These are the activations of a small neural network, seen along a few directions. Each row is one input.
Each table varies a few parts of the input and shows all the possible inputs, shuffled.
Descriptions start from the smaller parts, as in this example, which fits no table here: line(4) and (point or ring(11) or (values(3) and ring(5))).
Shared parts are said once, and a part with two or three values counts as separate values.
(in the rows, 128 means zero)

Other details of the inputs vary at random and push rows far along two fixed directions, the same in every table; ignore that.

Table:
row 1: [109 152 141 100 128 128 133 153 144  88 140  81  80]
row 2: [137 137 133 123 136 152 115 101 164 117 106 150 130]
row 3: [154 115 134 141 131 174 116  62 149 169 102 232 156]
row 4: [109 137 134 144 156 145 116 136 179  93 127 142  94]
row 5: [ 95 138 132 126 138 110 122 173 150  76 138  72  99]
row 6: [114 127 132 143 149 136 128 139 165 110 127 142 105]
row 7: [147 104 105 140 108 108 132 130  56 187 138 133 174]
row 8: [121 138 127 144 159 137 113 134 186  88 116 129 109]
row 9: [111 140 145 155 156 132 119 126 174  83 114 134 101]
row 10: [132 112 107 126 114  97 148 150  55 167 152 114 141]
row 11: [151 113 116 109  97 117 150 114  52 188 138 142 159]
row 12: [133 110 106 129 105  87 148 157  68 159 162  86 150]
row 13: [135 124 125 157 155 151 100  97 167 133  95 192 147]
row 14: [112 131 133  95  97  99 143 165  86 115 154  50 124]
row 15: [ 98 146 130 122 144 113 128 178 145  80 147  72  73]
row 16: [118 147 135 106 125 121 136 144 158  88 139  79 102]
row 17: [160 107 134 141  97 132 140  77  72 194 116 184 182]
row 18: [141 136 135 129 140 160 108  88 171 125  95 173 137]
row 19: [129 140 139 120 135 148 113 107 160 114 107 143 130]
row 20: [113 131 135  96  99 105 159 170  88 126 164  57 108]
row 21: [151 130 133 132 140 160 114  82 173 132  98 183 143]
row 22: [147 103 104 138 108 105 135 133  57 184 142 126 171]
Each input here is: values(2) and (point or line(4) or line(6)).
- Changing only the values(2) part turns row 16 into row 12. The same change can be made to row 14. Which row results? => row 5
- Change only the line(4) part in row 20. List by row number the other rows that result. => row 1, row 3, row 11
- Change only the values(2) part in row 4. List by row number the other rows that result. => row 3

Table:
row 23: [136 113 130 170 152 142 115  92 161 141 104 208 147]
row 24: [115 135 135 109 102 115 123 154  90 120 140  66 133]
row 25: [ 92 152 150  91 115 113 135 175 151  60 150  31  88]
row 26: [118 138 148 111 103 106 145 138  86 114 133  74 127]
row 27: [100 165 133  93 129 114 118 176 142  60 139  23  89]
row 28: [151 139 120 124 145 159  91  87 165 129  88 169 149]
row 29: [126 111 128 164 154 148 108 109 173 129 109 193 139]
row 30: [143 144 129  89 139 175 123  95 172 132 111 179  99]
row 31: [100 145 144 161 182 145 102 128 219  63  95 154  90]
row 32: [143 115 130 110  81 104 150 121  50 173 139 108 171]
row 33: [162 114 104  95  85 108 145 123  61 185 147 101 172]
row 34: [167 109 117 130 122 155 111  63 119 187  88 209 193]
row 35: [126 106 116 143 108  88 146 153  57 163 150 109 153]
row 36: [127 157 136 108 163 161 102 105 237  65  94 138 101]
row 37: [155  94  92 141 105 100 148 141  44 205 162 126 176]
row 38: [111 163 165 101 148 179 127 103 210  77 108 164  60]
row 39: [132 108 118 161 109  92 136 143  32 172 145 117 159]
row 40: [106 147 130 125 179 168 117 134 213  84 121 171  57]
row 41: [118 137 141 105 103 106 140 143  92 120 134  72 131]
row 42: [113 159 167 130 152 158 115  97 218  54  88 145  94]
row 43: [144 115 137 116  80 103 157 114  46 168 143 110 166]
row 44: [104 148 108 128 155 103 109 190 141  77 142  52  91]
row 45: [123 136 141 104  95 108 151 140 100 121 149  70 125]
row 46: [143  99  95 135 106  94 147 149  54 186 160 111 163]
row 47: [152 113 103 154 157 145 110  99 169 150 109 195 147]
row 48: [ 98 143 137 165 179 153  85 138 213  66 102 148  94]
row 49: [124 159 135 110 167 161  95 109 231  65  84 135 102]
row 50: [110 147 151 169 175 152 117 119 222  64 110 157  81]
row 51: [ 92 142 142 151 175 145 102 146 228  53 109 135  84]
row 52: [118 143 154  87  96 127 165 137  80 128 154  96  87]
row 53: [132 132 149 106 127 184 124  87 165 139 111 202 108]
row 54: [ 79 140 133 128 144  99 126 202 143  64 150  41  82]
row 55: [ 88 146 137 130 138  95 143 189 147  64 161  43  72]
row 56: [134 136 116  86 107 107 136 149 105 124 139  66 135]
row 57: [146 121 139 118  80 108 162 122  51 165 152  94 154]
row 58: [126 132 146 128 139 160 103  95 181 111  90 165 137]
row 59: [154 140 124 116 141 161 112  93 189 121 106 155 132]
row 60: [110 123 132 144 122  91 147 162  89 117 147  87 119]
row 61: [139 108 126 107  79 109 143 130  55 176 142 106 175]
row 62: [138  95 109 147 101 103 146 152  54 187 165 116 161]
row 63: [125 130 137 105  95 120 143 148 106 128 155  71 129]
row 64: [102 121 126 112 118 119 150 178  89 139 171 103  85]
row 65: [ 94 152 149  93 112 116 139 173 154  63 153  30  84]
row 66: [163 102  99 136 143 160 123  88 116 205 118 243 144]
row 67: [141 108 127 148 137 157 133  90 118 183 121 235 127]
row 68: [128 113 127 165 151 150 111 108 178 130 113 190 134]
row 69: [166 112 143 147 110 156 131  45 122 178  95 221 178]
row 70: [155 113 111 100  83 110 149 121  59 183 149 104 173]
row 71: [130 103 120 153 109  88 147 143  38 172 144 118 159]
row 72: [101 159 136  83 123 110 135 174 152  61 142  27  90]
row 73: [ 93 168 157 110 122 110 130 166 129  52 137  29  81]
row 74: [131 107 111 155 110  93 131 148  37 177 146 116 163]
row 75: [121 136 142 103  98 106 147 140  98 119 144  74 130]
row 76: [136 126 110 148 170 143 104 115 192 114 106 175 127]
row 77: [ 87 147 143 136 137  95 148 184 141  59 159  44  69]
row 78: [123 116 104 130 126  97 135 164  93 139 148  96 138]
row 79: [151 108 102 170 152 143  96  97 122 173 102 206 172]
row 80: [158 103  97 154 148 137 110  98 133 174 103 204 172]
row 81: [114 122 106 128 133  94 132 176  95 126 147  76 127]
row 82: [144 134 143 145 134 161 100  71 151 137  84 193 155]
row 83: [155 102  88 133 111  98 143 150  58 191 161 111 164]
row 84: [124 116 105 129 126  97 138 163  94 138 154  93 136]
row 85: [ 99 150 155 142 173 164 128 123 205  72 117 176  47]
row 86: [141  96 118 154 101  91 153 130  36 186 150 137 169]
row 87: [ 96 147 111 115 155  95 123 201 148  67 147  35  82]
row 88: [129 126 134 167 157 145 119 111 178 118 117 175 120]
row 89: [136 145 138  96 141 181 124  90 179 126 108 188  97]
row 90: [172 112 136 145 113 162 126  50 128 188 100 221 183]
row 91: [180 110 117 134 118 166 119  55 132 195 101 217 190]
row 92: [171 108 118 128 118 155 118  59 125 187  97 212 192]
- Changing only one part turns row 42 into row 56. The same change can be made to row 73. Which row results? => row 28
- What do these inputs look like to the network? => values(2) and line(5) and (point or line(6))
- Change only the values(2) part in row 90. List by row number the other rows that result. => row 88
- Change only the values(2) part in row 27. List by row number the other rows that result. => row 79
- List by row number the other rows that have the line(5) part and the values(2) part in common with row 51. => row 29, row 48, row 54, row 62, row 64, row 68

Table:
row 93: [141 106 113 148 130 134 116  99 107 172 113 184 167]
row 94: [147 100 119 151 108 102 140 116  40 192 136 148 176]
row 95: [104 133 129 127 131 108 131 163 128  92 138  80 104]
row 96: [145 103 106 128 108 121 132 130  78 176 143 130 165]
row 97: [110 128 133 123 116  96 137 164 111 110 151  71 117]
row 98: [150  98 119 147  97 115 135 116  69 193 135 155 183]
row 99: [141 116 118 159 150 160  95  86 161 144  94 210 147]
row 100: [143 125 121 161 166 156 100  91 155 144  88 211 142]
row 101: [113 135 119 131 131 104 128 169  91 113 148  76 112]
row 102: [121 150 135  86 107 115 135 139 114 106 136  63 123]
row 103: [147 108 133 125  90 134 152 103  61 196 142 167 155]
row 104: [123 133 126 124 113 101 155 160 116 116 163  68 110]
row 105: [107 148 137 129 170 152 110 131 223  64 112 132  96]
row 106: [106 137 148 101 110 120 156 154 106 110 156  80  88]
row 107: [116 129 115 109 125 110 135 172 113 119 148  67 115]
row 108: [110 128 127 117 118  98 137 171 110 107 150  71 117]
row 109: [146 111 129 169 131 134 121  94 105 169 111 189 165]
row 110: [116 163 162 109 144 154 112 103 216  57  97 114  96]
row 111: [109 147 136 139 170 156  91 126 222  70 105 146  95]
row 112: [139 114 134 165 147 152 107  83 164 140  93 209 148]
row 113: [161 116 125 106  85 122 141  96  65 179 122 136 182]
row 114: [114 138 141 155 153 146 109 119 190  90 106 149 110]
row 115: [106 133 123 115 124 104 130 168 116 108 148  74 116]
row 116: [104 142 130 134 139 104 134 165 121  89 137  82  99]
row 117: [146 111 128 150 145 157 116  84 170 142  98 206 156]
row 118: [164 118 117 100  93 126 130 102  64 187 119 134 179]
row 119: [107 146 142  98 123 133 136 156 126 102 153  90  82]
row 120: [126 149 131  87 103 120 130 144 110 107 138  59 123]
row 121: [116 150 145 116 154 169 119 118 190  97 107 163  79]
row 122: [106 140 142  96 111 119 154 162 109 105 153  81  85]
row 123: [122 138 128 150 177 166  90 104 214  98  83 189 108]
row 124: [123 156 154 110 125 144 120 110 177  81 110 101 113]
row 125: [132 119 127 107 102 125 149 123  70 174 145 142 134]
row 126: [113 134 120 114 126 105 127 177 113 116 146  71 113]
row 127: [142 115 134 156 144 161 116  85 177 141 102 196 154]
row 128: [160 106 117 149 121 130 141  91 116 177 125 183 160]
row 129: [159 102 102 133 111 116 146 109  77 194 142 161 171]
row 130: [138 139 127 148 173 169 102  93 228  95 101 192 106]
row 131: [126 136 111 112 127 106 144 167 115 121 155  74 105]
row 132: [113 125 132 118 116 102 147 164 114 111 155  65 118]
row 133: [102 150 132 139 160 125 117 151 163  75 121 108  91]
row 134: [160  98 106 132 101 106 155 116  62 196 149 148 172]
- Changing only one part turns row 114 into row 99. The same change can be made to row 109. Which row results? => row 101
- What do these inputs look like to the network? => line(6) and (values(2) or line(5))
- List by row number the other rows that have the line(6) part in common with row 126. => row 100, row 107, row 118, row 121, row 123, row 131
- Change only the line(5) part in row 116. List by row number the other rows that result. => row 95, row 108, row 117, row 134
- List by row number the other rows that have the line(6) part in common with row 93. => row 102, row 105, row 115, row 125, row 129, row 133
